A small network was shown many inputs. Here are its activations along a few directions, one row for each input.
Each table varies a few parts of the input and shows all the possible inputs, shuffled.
A made-up example of a description, with smaller parts first: one of 4 places along a line, together with either a single point or one of 11 places along a line or (one of 2 separate values, together with one of 8 places around a ring).
Shared parts are said once, and a part with two or three values counts as separate values.
In the rows, zero is written as 128.

Other details of the inputs vary at random and push rows far along two fixed directions, the same in every table; ignore that.

Table:
x1: [111 150 128 150 143 124  94 117 120 157 144]
x2: [146 204 150 153 145 114 112  80  85 184 215]
x3: [115  68 112 142 107  98  89 168 123 114 102]
x4: [155 167 133 128 131 128 131  94 126 145 155]
x5: [134 122 112 148 103 107  43 138 133 134 104]
x6: [141 122  98 156  96  99  29 150 117 136 121]
x7: [137 136 142  99 117 149 187 123 138 111 118]
x8: [115 109 127 118 134 126 146 154 128 104 107]
x9: [133 120 107 141 124 119  61 139 130 122 110]
x10: [122 154 138 134 156 132 141 115 116 135 152]
x11: [121 103 112 170 103  82  36 155 108 147 135]
x12: [115  77 137 124 117 119 154 146 149 116  92]
x13: [119 101 134 122 148 123 176 132 129 107 127]
x14: [130 105 121 120  81 129 105 159 139 116  92]
x15: [117  89 114 139  84 108  79 183 135 122 101]
x16: [124 124 151 106 134 140 191 130 141 120 114]
x17: [131  98 143 114 124 134 198 134 139 120 135]
x18: [114  86 130 130 138 119 143 145 138 111 108]
x19: [130 112 151 114 129 125 192 117 136 128 136]
x20: [139 163 122 123 155 142 119  88 131 154 152]
x21: [136 170 143 129 131 141 131 101 118 138 145]
x22: [116 128 132 145 149 116 104 112 123 158 148]
x23: [173 218 141 146 151 134 125  61  95 173 228]
x24: [113 121 130 143 151 124 133 108 129 146 142]
x25: [111 146 134 127 147 132 133 114 125 142 144]
x26: [121  77 129 134  93 106 114 158 139 127 104]
x27: [126 187 134 128 153 149 132  80 114 148 169]
x28: [144 187 117 169 117 106  35 113  79 159 180]
x29: [132 148 120 122 145 139 128  98 136 135 139]
x30: [130 106 116 124  85 132 107 162 136 113 106]
x31: [143 183 127 135 165 146 140  73 124 153 169]
x32: [122 133 121 144 114 127  69 143 123 122 107]
x33: [113 117 137 101 147 150 187 132 147 125 112]
x34: [123 113 142 110 114 127 170 148 143 118 107]
x35: [144 110 112 125  93 118  98 144 140 124 106]
x36: [148 153 121 127 149 130 127 106 116 123 147]
x37: [137 130 128 102 129 151 176 133 124 102 120]
x38: [110 100 138 111 146 139 190 120 149 121 121]
x39: [109  95 132 120 124 129 139 163 145 105  86]
x40: [123 127 130  96 139 164 183 124 146 116 107]
x41: [134 128 114 142 119 120  70 136 133 124 107]
x42: [128 129 132 103 142 159 184 128 136  98 109]
x43: [121 130 127 107 139 163 185 122 145 111 106]
x44: [140 123 103 141 110 106  55 142 118 123 122]
x45: [121 106 148 115 147 137 191 122 139 116 124]
x46: [129 130 129 102 139 154 184 129 130  94 114]
x47: [136 152 136 132 135 121 143 123 107 142 163]
x48: [112  85 110 132 104 106  87 181 127 107  91]
Description of these inputs: one of 4 places along a line, together with either one of 3 separate values or one of 9 places around a ring.
The inputs of x44 and x48 match in every part but the place on the line of 4. If x5 is changed in the same way as x44 into x48, which row does it become? -> x16
Start at x38 and move only the place on the line of 4, one step at a time. The first step leads to x25. Which rows follow, in order? -> x27, x29
Which other rows does x28 become when the place on the line of 4 takes its other values? List them by row number. -> x6, x11, x47

Table:
x49: [146 149 147  82 128 157 216 111 131  93 125]
x50: [144  95 112  88 122 154 155 161 157  99  95]
x51: [102 126 138 157 133 106  68 147 124 146 120]
x52: [148 157 145 156 134 114 133  88 120 156 175]
x53: [145 181 106 130 146 130 121 102 113 142 146]
x54: [111 109  96 130  89 123  62 163 131 120  74]
x55: [114  93 146 116 135 131 167 148 159 123  90]
x56: [ 88  87 123 145 119 104  68 174 135 119  82]
x57: [123  54 124  98 111 121 171 152 154  83  84]
x58: [144 175  93 153 130 117  48 127 119 142 159]
x59: [129  87 129 104  84 166 178 153 161  84  61]
x60: [113 141 121 155 126 107  69 146 105 147 161]
x61: [115  88 140  97 118 122 190 168 134  84  96]
x62: [153 159 129  91 154 158 195  97 123 133 138]
x63: [136 146 146 113 150 138 207 104 124 155 152]
x64: [100 102 118 133  92 128  52 157 156 122  66]
x65: [130 127 145 119 159 157 222  99 119 107 151]
x66: [131  67 138 118 106 140 189 164 156 104  75]
x67: [162 148 135  87 143 148 218 115 138  89 124]
x68: [131 154 144 165 135 120 107 119 100 151 164]
x69: [116 151 116 156 147 109  85 100  90 161 168]
x70: [132 151 119 157 145 118  78  94 108 166 193]
x71: [118 108 101 132 125 121  72 160 157 102  66]
x72: [125 150 147 113 152 140 208 114 116 146 153]
x73: [103 114 116 132 113 130  62 152 146 114  75]
x74: [155 121 121 128 121 143 124 136 129 109 106]
x75: [143 147 144 114 148 138 201  94 142 147 182]
x76: [108 103 126 145 148 116  88 115 136 138 123]
x77: [117 136 111 160 137 112  55 122 101 150 174]
x78: [120 140 126 156 123 110  70 147 111 157 160]
x79: [132 104 128 138 101  86  85 137 133 136 126]
x80: [126 122 135 125 140 116 137 116 108 116 149]
x81: [108 148 137 151 171 121 100  93 107 147 163]
x82: [110  75 127 132  90  94  80 192 130 110  82]
x83: [118 172 130 148 148 110 112 108  88 165 173]
x84: [133 132 122 132 106 149 126 134 129 104 106]
x85: [146  75 124  75 108 140 174 170 155  69  64]
x86: [143 176 141 151 146 122 108 100 108 182 203]
x87: [129 102 119 159 121 116  88 121 122 131 131]
x88: [127 135 154 116 159 129 196  95 154 139 142]
x89: [115  72 110 111 120 128 162 138 146 114  92]
x90: [141 178 134  97 147 173 193  99 128 125 169]
x91: [131 128 122 128 140 127  74 132 137 129 102]
x92: [145 147 154  83 116 161 212 107 138 104 127]
x93: [116 123 130 160 119 112  94 148 108 125 130]
x94: [124 117 116 144 111  95  91 125 131 159 129]
x95: [119  72 127 132  86  92  78 183 138 119  82]
x96: [139 200 132 137 125 148  93  86 110 167 194]
x97: [162 189 122 155 145 139 127  94 111 130 162]
x98: [131 168 138  96 129 166 195  90 127 139 139]
The inputs of x79 and x75 match in every part but one. If x57 is changed in the same way as x79 into x75, which row does it become? -> x70
The inputs of x63 and x95 match in every part but one. If x83 is changed in the same way as x63 into x95, which row does it become? -> x61
What is each input in this table made of? -> one of 5 separate values, together with either one of 4 places along a line or one of 6 places around a ring
Which other rows does x67 become when the place on the line of 4 takes its other values? List them by row number. -> x49, x85, x92
Which other rows does x90 become when the choice among 5 separate values takes its other values? List them by row number. -> x49, x54, x73, x84
Which other rows does x81 become when the place on the ring of 6 takes its other values? List them by row number. -> x51, x55, x56, x76, x88

Table:
x99: [122 156 143 134 162 134 150 107 119 138 150]
x100: [154 191 131 119 140 160 146  85 118 131 165]
x101: [116 136 117 153 131 108  56 121 115 158 147]
x102: [129 148 136 126 141 132 153 101 126 151 159]
x103: [126 103 123 134 125 116 115 144 121 113 119]
x104: [127 135 102 136 101 141  66 137 128 116  98]
x105: [137 163 138 127 160 135 167  98 102 141 184]
x106: [130  88 126 125 109 120 143 155 137 106 102]
x107: [118  77 118 123  98 121 117 169 152 120  88]
x108: [120 125 141 122 127 130 151 123 136 133 124]
x109: [120 149 124 155 149 117  81 118 113 153 155]
x110: [115  83 125 128  96 115 117 174 135 107  88]
x111: [123 145 149 112 155 143 181 100 127 135 145]
x112: [142 132 145 125 136 133 168 109 132 137 145]
x113: [152 180 112 144 115 119  39 118 111 143 145]
x114: [123 142 135 140 138 117 113 124 103 134 151]
x115: [119 120 120 152 137 112  81 133 125 131 123]
x116: [128  99 130 105 121 138 195 148 140 107 116]
x117: [144 121 108  89 109 152 159 153 152  88  73]
x118: [123 103 124 129 116 117 126 132 142 126 111]
x119: [127 105 139  97 146 147 211 117 148 108 113]
x120: [119 112 129 144 104 110  81 148 131 140 115]
What is each input in this table made of? -> either one of 4 places along a line or (one of 3 separate values, together with one of 6 places around a ring)
Start at x104 and move only the place on the line of 4, one step at a time. The first step leads to x100. Which rows follow, in order? -> x113, x117
